Each row below holds a small network's activations on one input, seen along a few directions.
In each table, some parts of the input vary, and every possible input appears once, in random order.
A made-up example of a description, with smaller parts first: line(6) and (point or (values(2) and ring(5)) or ring(11)).
Shared parts are said once, and a part with two or three values counts as separate values.
(in the rows, 128 means zero)

Other details of the inputs vary at random and push rows far along two fixed directions, the same in every table; ignore that.

Table:
R1: [118 109 145 124 135 143 123 113 155 110 121  56 105 100]
R2: [126 122 115 160 124 161 119 135 170 103 132  81 116 118]
R3: [142 113 113 117 111 131  92 124 145 139 130  64  83 107]
R4: [116 141 160 125 153 107 124 138 123 149 132 133 156 138]
R5: [120 108 122 115 155 133 121 112 161 117 135  62 100 109]
R6: [114 137 154 114 161 106 142 111 117 133 117 147 131 108]
R7: [125 147 131 127 115 112 144 130 116 124 137 162 120 120]
R8: [110 141 145 100 157 104 137 125 117 157 137 136 133 115]
R9: [103 144 160 105 147 105 134 127 116 148 131 132 134 129]
R10: [136 137 137 129 114 106 110 110 103 172 130 144 123 137]
R11: [126 122 102 145 113 148 116 121 170 102 126  78 118 119]
R12: [191  53 103  61 147 215 161 176  11  80 116 155 152 212]
R13: [118 134 127 134 113 116 134 128 123 129 134 168 133 126]
R14: [109 152 128 121 126 119 131 128 119 127 128 162 122 123]
R15: [192  58  97  50 133 214 171 168  12  81 107 150 152 215]
R16: [122 111 108 144 106 148 115 118 169 102 138  86 106 113]
R17: [135 113 112 145  98 148 126 120 170 100 144  86 104 112]
R18: [117 146 129 149 133 129 130 140 125 131 127 163 144 131]
R19: [133 105 122 134 161 136 112 123 167 118 136  65 121 118]
R20: [112 144 128 125 118 124 128 128 128 131 128 167 135 129]
R21: [123 138 145 120 163 107 127 136 124 158 138 137 154 124]
R22: [151 113 111 145 111 133  99 105 139 142 127  57 108 130]
R23: [133 146 136 124 121 102 113 111  94 167 129 139 111 130]
R24: [129 116 101 151 110 141 118 121 167 100 130  79 117 117]
R25: [107 151 134 128 127 126 142 133 119 131 126 161 122 122]
R26: [115 146 123 141 123 123 138 132 126 133 119 160 146 131]
R27: [188   7 104  60 187 245 145 149  49  59  99  57 134 188]
R28: [130 140 124 143 115 110 141 131 122 128 128 160 143 130]
R29: [153 108 107 128 107 128  91 127 151 142 123  62 106 118]
R30: [131 104 116 125 151 131 121 115 167 120 128  60 123 119]
R31: [169  51  93  55 150 221 161 167  13  88  96 153 155 212]
R32: [115 128 142 110 155 103 132 120 130 150 131 149 139 126]
R33: [113 140 153 117 143 102 133 129 123 151 124 130 158 139]
R34: [138 144 131 147 121 115 135 140 123 123 138 163 142 130]
R35: [142 117 106 152 102 140 129 122 169  98 136  78 116 116]
R36: [117 128 154 119 153 111 139 111 126 137 118 152 143 113]
R37: [113 132 145 104 149 108 133 125 127 161 138 142 145 121]
R38: [117 116 115 144 110 164 124 124 172 107 132  85 107 115]
R39: [131 133 147 131 130 109 126 116 119 168 113 150 114 143]
R40: [138 147 126 135 110 110 143 133 126 126 131 159 144 131]
R41: [125 139 121 142 117 109 137 131 122 127 126 161 144 129]
R42: [123 135 165 134 150 111 128 134 121 139 117 141 155 122]
R43: [134 126 114 136 105 144 127 120 163  96 144  78  92 107]
R44: [132 141 130 151 125 115 133 139 122 126 136 163 142 130]
R45: [127 122 109 157 125 157 111 130 169 102 133  82 117 118]
R46: [115 142 127 130 121 112 136 128 113 125 133 163 121 120]
R47: [138 132 133 112 111 101 103 133 114 172 126 150 122 125]
R48: [148 138 133 127 126 100  97 144 112 167 126 145 132 128]
R49: [142 155 132 141 117 119 135 141 126 124 138 162 141 133]
R50: [108 141 129 133 119 130 135 129 128 135 127 168 135 127]
R51: [137 117 114 140  97 149 125 120 171 100 145  85 104 114]
R52: [105 149 130 128 127 125 138 129 118 131 126 162 123 121]
R53: [120 144 130 131 119 112 141 128 114 126 135 162 120 121]
R54: [133 103 128 134 150 139 128 105 163 106 114  63 127 107]
R55: [121 149 127 141 132 122 123 139 126 127 129 162 144 132]
R56: [125 142 126 146 129 116 124 139 122 125 132 163 143 130]
R57: [136 114 127 135 131 139 116 109 148 135 118  65  76 127]
R58: [146 143 136 144 129 104 104 121 101 167 130 140 133 140]
R59: [121 145 120 134 119 113 129 131 125 129 124 160 146 131]
R60: [112 145 126 126 123 112 133 128 115 125 132 162 121 121]
R61: [120 137 138 111 153 101 136 128 125 160 130 134 156 125]
R62: [133 150 133 125 102 121 141 130 128 128 138 166 131 130]
R63: [149 111 127 154 138 142 107 119 154 135 119  67  98 137]
R64: [129 121 107 155 121 149 106 129 168  99 137  83 117 117]
R65: [120 134 159 125 139 106 137 125 121 142 109 138 157 122]
R66: [117 148 128 140 122 124 142 136 127 133 119 158 146 131]
R67: [133 115 109 163 118 144 113 129 166  98 140  84 115 114]
R68: [123 136 130 136 111 117 139 128 124 129 136 167 132 127]
R69: [110 148 126 122 123 116 129 128 117 126 131 162 123 122]
R70: [130 158 133 120 111 116 144 130 119 124 137 161 119 124]
R71: [115 106 140 120 131 144 115 118 166 124 137  55 118 123]
R72: [138 139 141 138 134 102 129 118 119 166 106 142 125 146]
R73: [111 143 128 129 119 128 132 129 129 134 127 168 135 128]
R74: [114 140 126 127 115 120 127 128 126 130 131 168 135 127]
R75: [113 129 165 118 135 113 134 123 123 144 117 146 145 118]
R76: [108 151 129 124 127 123 134 129 119 130 126 162 122 122]
Each input here is: line(4) and (values(3) or ring(5) or line(11)).
The inputs of R36 and R27 match in every part but the line(4) part. If R75 is changed in the same way as R36 into R27, which row does it become?
> R42
Which other rows does R61 become when the ring(5) part takes its other values? List them by row number.
> R30, R33, R54, R65
Which other rows does R7 become when the line(11) part takes its other values? List them by row number.
> R14, R25, R43, R46, R52, R53, R60, R69, R70, R76
Which other rows does R57 become when the values(3) part takes its other values? List them by row number.
> R3, R23
Which other rows does R58 become when the values(3) part takes its other values? List them by row number.
> R48, R63
